A small network was trained on invented records. Each row is its activation on one of them, seen along a few directions.
Each row is followed by the record's values for the fields PUD, NUMU, GODAN, ROVOR, BIF, TOB.
Not every record has every field; a missing one is left out.
The largest differences between rows may come from other fields.
(in the rows, 500 means zero)
Random noise pushes rows far along 11 fixed directions. That doesn't count. These rows show it; they differ only by the noise:
[426 494 543 579 392 759 446 680 271 497 372 312 349 436 471 379 472 480
 399 311 459 513 419 620 564 699 296]
[412 550 521 604 563 841 723 562 441 460 744 719 592 312 704 503 196 584
 848 657 433 449 503 413 583 499 569]
[711 618 428 506 260 492 487 575 357 414 376 340 324 610 533 450 540 443
 272 519 634 536 343 802 414 485 444]
[405 557 695 609 436 443 271 724 616 527 596 316 373 663 444 249 539 485
 697 515 612 483 345 352 468 658 418]
[437 486 566 729 525 513 599 431 479 488 533 371 417 534 672 407 583 398
 631 477 433 278 504 373 662 757 461]
[698 571 317 663 476 195 861 280 428 436 507 607 422 500 702 565 621 356
 526 692 715 208 453 506 509 537 601]
[465 516 572 546 403 415 522 258 474 473 533 470 387 478 497 375 544 527
 491 442 170 551 536 427 714 513 366]
[407 536 606 457 382 420 421 675 504 580 569 460 363 517 338 305 472 453
 672 505 657 489 303 348 448 671 362]
[696 394 603 340 339 466 550 629 703 564 517 412 353 607 442 619 451 382
 643 428 399 536 182 399 389 722 493]
[479 517 619 340 329 420 421 349 692 473 651 464 441 734 425 340 484 494
 501 635 359 588 538 368 572 545 503]
[543 504 409 453 438 617 548 550 433 435 508 612 494 490 462 486 406 603
 370 555 538 557 554 573 471 435 515]
[389 604 903 362 355 669 572 257 480 520 622 265 282 684 602 392 519 176
 672 625 294 757 258 597 650 663 413]
[746 630 473 432 444 295 264 613 721 392 579 580 486 809 418 453 586 685
 330 720 738 739 444 641 237 131 685]

[729 264 513 359 584 546 498 594 868 566 442 310 535 864 550 792 625 325
 411 388 578 395 416 431 274 825 717]
PUD: guvo / NUMU: gara / GODAN: zonip / ROVOR: zigi / BIF: temip
[321 475 597 565 665 293 712 257 339 554 534 680 396 312 410 469 597 383
 618 552 549 542 432 387 586 475 415]
PUD: rezok / NUMU: gara / GODAN: zonip / ROVOR: zigi / BIF: zafam / TOB: sosuk
[617 475 555 301 418 537 492 675 631 516 459 532 445 493 463 598 449 522
 620 451 409 669 247 476 398 464 553]
PUD: geno / NUMU: pura / GODAN: roku / ROVOR: pemil / BIF: zafam / TOB: nugi
[447 371 607 603 382 295 655 430 559 345 432 321 301 612 437 465 463 336
 511 603 374 474 543 374 607 658 470]
PUD: guvo / NUMU: pura / GODAN: zonip / ROVOR: pemil / BIF: zafam / TOB: nugi
[291 359 536 493 546 480 540 726 417 443 460 750 387 393 189 423 414 568
 535 590 674 657 534 307 459 415 469]
PUD: geno / NUMU: gara / GODAN: zonip / ROVOR: zigi / BIF: zafam / TOB: deg
[461 587 523 333 377 551 413 453 527 520 666 576 534 609 445 379 238 510
 607 682 693 612 524 598 409 398 509]
PUD: rezok / NUMU: pura / GODAN: roku / ROVOR: zigi / BIF: temip
[561 709 340 647 554 321 236 467 573 543 706 596 609 588 595 228 620 738
 564 523 726 261 583 378 511 354 588]
PUD: rezok / NUMU: gara / GODAN: zonip / ROVOR: zigi / BIF: zafam / TOB: nugi
[391 578 711 381 388 551 491 394 464 479 593 328 419 564 441 368 518 356
 525 569 395 654 414 554 590 553 391]
PUD: nuga / NUMU: gara / GODAN: zonip / ROVOR: zigi / BIF: zafam / TOB: nugi
[706 691 428 486 378 322 417 457 702 488 695 459 670 613 644 481 546 581
 564 632 496 313 457 444 453 453 620]
PUD: nuga / NUMU: gara / GODAN: zonip / ROVOR: pemil / BIF: temip
[461 404 581 517 700 520 636 456 422 563 387 527 452 367 500 697 635 376
 555 371 420 600 409 485 500 581 488]
PUD: guvo / NUMU: gara / GODAN: zonip / ROVOR: pemil / BIF: zafam / TOB: deg
[470 391 528 665 646 443 518 484 625 495 526 497 532 557 575 564 446 453
 609 496 559 359 608 427 473 575 542]
PUD: rezok / NUMU: gara / GODAN: zonip / ROVOR: zigi / BIF: temip
[577 584 338 164 505 580 569 373 344 715 533 579 657 450 422 552 719 479
 287 405 709 366 390 551 401 665 484]
PUD: nuga / NUMU: pura / GODAN: roku / ROVOR: zigi / BIF: zafam / TOB: sosuk
[594 517 533 533 673 497 435 431 594 552 439 380 488 686 639 570 807 440
 425 365 516 470 450 497 475 586 620]
PUD: guvo / NUMU: pura / GODAN: zonip / ROVOR: pemil / BIF: zafam / TOB: nugi
[659 582 490 363 480 522 495 340 685 629 707 467 629 676 691 581 501 437
 698 535 503 388 410 494 431 576 650]
PUD: guvo / NUMU: pura / GODAN: roku / ROVOR: zigi / BIF: temip
[537 598 401 537 451 291 470 333 486 524 498 437 469 714 643 390 593 324
 466 625 781 282 555 568 486 574 535]
PUD: rezok / NUMU: gara / GODAN: zonip / ROVOR: zigi / BIF: temip
[501 660 323 523 307 196 497 592 401 447 396 573 411 442 456 330 502 501
 485 621 796 381 468 567 433 395 416]
PUD: geno / NUMU: pura / GODAN: roku / ROVOR: zigi / BIF: temip
[580 445 615 688 583 570 448 626 613 324 424 534 457 388 506 633 424 723
 487 451 144 780 487 578 497 163 549]
PUD: geno / NUMU: gara / GODAN: zonip / ROVOR: pemil / BIF: zafam / TOB: sosuk
[503 559 544 171 441 439 558 428 518 662 602 650 496 515 428 547 472 366
 635 592 672 626 266 496 388 531 520]
PUD: rezok / NUMU: pura / GODAN: roku / ROVOR: zigi / BIF: temip
[418 405 564 493 638 468 709 652 368 395 353 511 460 497 325 670 514 323
 312 689 856 652 475 673 296 464 547]
PUD: nuga / NUMU: gara / GODAN: zonip / ROVOR: pemil / BIF: temip
[485 535 396 335 199 581 504 392 421 476 550 609 509 342 407 372 194 601
 488 515 217 502 600 479 635 476 303]
PUD: lufub / NUMU: gara / GODAN: zonip / ROVOR: zigi / BIF: zafam / TOB: zuv
[335 499 703 447 438 582 390 570 543 534 444 305 364 602 537 386 591 384
 581 446 326 576 358 442 586 644 412]
PUD: geno / NUMU: pura / GODAN: roku / ROVOR: zigi / BIF: temip
[493 330 589 714 647 368 369 725 839 381 476 431 531 636 453 562 508 589
 550 566 392 532 623 306 437 470 659]
PUD: guvo / NUMU: gara / GODAN: zonip / ROVOR: pemil / BIF: zafam / TOB: sosuk
[443 580 465 480 536 699 411 483 486 610 623 532 571 455 634 412 496 539
 611 443 519 382 509 445 572 576 517]
PUD: rezok / NUMU: gara / GODAN: zonip / ROVOR: zigi / BIF: zafam / TOB: deg
[430 581 819 639 722 372 472 259 525 542 617 396 379 619 548 516 734 350
 667 553 526 744 300 551 526 359 511]
PUD: rezok / NUMU: gara / GODAN: zonip / ROVOR: pemil / BIF: temip
[409 383 356 605 574 226 618 724 371 513 283 715 384 244 266 523 498 511
 564 392 775 413 432 327 406 504 382]
PUD: geno / NUMU: gara / GODAN: zonip / ROVOR: pemil / BIF: temip
[681 570 391 746 445 536 640 488 350 561 438 372 403 373 811 533 601 432
 689 310 412 170 289 537 638 671 465]
PUD: geno / NUMU: pura / GODAN: roku / ROVOR: zigi / BIF: zafam / TOB: nugi
[554 401 372 398 386 439 409 531 490 544 378 609 399 462 307 499 450 650
 366 292 357 576 550 483 526 398 387]
PUD: geno / NUMU: pura / GODAN: roku / ROVOR: zigi / BIF: temip
[416 497 365 442 398 485 535 415 411 380 405 473 516 619 458 398 446 478
 170 614 552 423 809 561 573 540 458]
PUD: nuga / NUMU: gara / GODAN: zonip / ROVOR: pemil / BIF: temip
[379 466 685 635 726 415 562 584 549 592 519 534 498 255 449 574 546 474
 814 400 379 562 308 320 501 534 457]
PUD: guvo / NUMU: gara / GODAN: zonip / ROVOR: pemil / BIF: zafam / TOB: sosuk
[337 561 490 563 460 303 592 371 342 573 504 545 522 183 438 376 502 484
 608 402 313 382 502 355 682 574 266]
PUD: nuga / NUMU: gara / GODAN: zonip / ROVOR: zigi / BIF: temip
[566 359 490 495 571 492 500 647 519 602 430 582 385 423 397 626 584 515
 633 244 484 531 260 357 434 555 454]
PUD: geno / NUMU: gara / GODAN: zonip / ROVOR: zigi / BIF: temip
[244 348 554 716 599 611 656 457 381 397 418 475 507 392 542 496 429 433
 481 540 365 404 783 399 699 621 449]
PUD: lufub / NUMU: gara / GODAN: zonip / ROVOR: pemil / BIF: temip
[566 606 400 451 420 501 625 479 159 616 399 429 376 393 521 520 523 315
 457 415 820 374 253 761 413 636 365]
PUD: rezok / NUMU: pura / GODAN: zonip / ROVOR: zigi / BIF: temip
[573 511 568 597 660 562 556 374 496 521 477 415 539 520 712 595 714 392
 506 451 443 464 434 568 529 527 596]
PUD: lufub / NUMU: gara / GODAN: zonip / ROVOR: zigi / BIF: zafam / TOB: sosuk
[573 640 615 584 379 432 286 459 469 530 600 350 392 560 468 296 548 614
 576 394 392 539 365 489 566 414 366]
PUD: lufub / NUMU: pura / GODAN: zonip / ROVOR: pemil / BIF: zafam / TOB: nugi
[789 409 288 822 502 166 560 526 669 388 447 545 504 453 688 666 452 625
 583 448 390 269 570 472 469 386 601]
PUD: rezok / NUMU: pura / GODAN: roku / ROVOR: zigi / BIF: temip
[301 344 587 292 710 714 462 416 608 566 547 621 673 580 381 521 573 550
 355 489 445 572 742 276 539 592 602]
PUD: lufub / NUMU: gara / GODAN: zonip / ROVOR: pemil / BIF: zafam / TOB: sosuk

Which values does each new row have?
[589 638 297 519 244 373 329 612 647 626 743 512 647 409 566 289 428 704
 748 406 423  79 456 183 564 660 420]
PUD: nuga / NUMU: gara / GODAN: roku / ROVOR: zigi / BIF: temip
[345 442 515 375 393 709 492 478 483 544 496 404 471 595 485 333 516 459
 463 444 487 371 552 353 633 793 457]
PUD: geno / NUMU: pura / GODAN: roku / ROVOR: zigi / BIF: zafam / TOB: nugi
[556 489 607 590 350 468 317 785 685 351 524 256 439 657 411 388 355 583
 489 572 384 506 492 457 455 529 454]
PUD: nuga / NUMU: gara / GODAN: zonip / ROVOR: pemil / BIF: zafam / TOB: nugi
[336 671 656 413 468 281 374 302 467 404 572 501 466 622 359 312 618 491
 345 731 524 817 596 589 540 200 450]
PUD: nuga / NUMU: gara / GODAN: zonip / ROVOR: pemil / BIF: temip
[531 524 430 452 430 397 592 661 460 567 494 575 562 276 448 542 391 490
 631 455 530 390 362 439 424 570 420]
PUD: nuga / NUMU: gara / GODAN: zonip / ROVOR: zigi / BIF: temip
[463 478 595 383 858 503 408 613 614 697 493 713 629 378 491 678 625 506
 676 367 578 708 343 450 296 345 573]
PUD: lufub / NUMU: gara / GODAN: zonip / ROVOR: zigi / BIF: temip
[572 436 350 402 453 598 524 541 446 621 439 469 561 488 463 531 479 468
 414 337 600 306 462 467 470 710 451]
PUD: lufub / NUMU: gara / GODAN: zonip / ROVOR: pemil / BIF: temip
[439 470 552 401 466 294 431 366 650 525 480 460 485 600 418 454 611 409
 440 539 443 560 557 408 532 492 475]
PUD: lufub / NUMU: gara / GODAN: zonip / ROVOR: zigi / BIF: temip
[414 329 591 291 703 307 578 404 785 589 503 522 503 833 367 633 681 223
 448 689 797 500 553 360 311 656 687]
PUD: guvo / NUMU: gara / GODAN: zonip / ROVOR: zigi / BIF: temip
[483 420 459 322 560 499 576 356 542 631 475 493 634 471 509 602 610 401
 438 358 345 376 534 400 546 712 492]
PUD: nuga / NUMU: gara / GODAN: zonip / ROVOR: zigi / BIF: temip
[546 483 565 495 294 297 639 325 564 549 610 378 350 462 501 444 439 374
 731 470 245 269 331 243 705 762 378]
PUD: rezok / NUMU: gara / GODAN: zonip / ROVOR: pemil / BIF: zafam / TOB: nugi
[661 630 461 691 406 683 498 638 404 426 421 257 468 433 740 546 511 492
 442 409 382 385 362 718 504 574 468]
PUD: guvo / NUMU: gara / GODAN: zonip / ROVOR: pemil / BIF: zafam / TOB: sosuk
[457 494 481 477 638 468 396 611 644 568 498 651 572 459 535 543 568 603
 638 460 541 581 467 404 415 364 590]
PUD: geno / NUMU: pura / GODAN: roku / ROVOR: zigi / BIF: temip
[291 474 548 695 635 726 575 628 418 384 518 462 557 439 587 399 377 510
 524 587 496 390 721 467 605 591 486]
PUD: nuga / NUMU: gara / GODAN: zonip / ROVOR: zigi / BIF: zafam / TOB: nugi
[403 594 542 421 487 402 537 523 420 525 613 585 471 461 361 457 354 440
 602 700 823 520 434 537 359 422 464]
PUD: rezok / NUMU: gara / GODAN: zonip / ROVOR: pemil / BIF: temip
[483 446 688 582 529 281 658 390 609 403 487 444 436 532 505 619 526 368
 568 671 390 621 499 520 517 442 528]
PUD: nuga / NUMU: pura / GODAN: roku / ROVOR: zigi / BIF: temip
[391 570 723 326 324 331 383 470 684 433 637 447 493 588 323 361 408 497
 551 696 300 729 492 395 539 401 450]
PUD: nuga / NUMU: gara / GODAN: zonip / ROVOR: pemil / BIF: temip
[715 725 451 579 467 479 188 611 525 578 471 334 486 661 685 425 762 558
 461 396 601 500 330 712 397 392 565]
PUD: guvo / NUMU: pura / GODAN: roku / ROVOR: zigi / BIF: zafam / TOB: deg
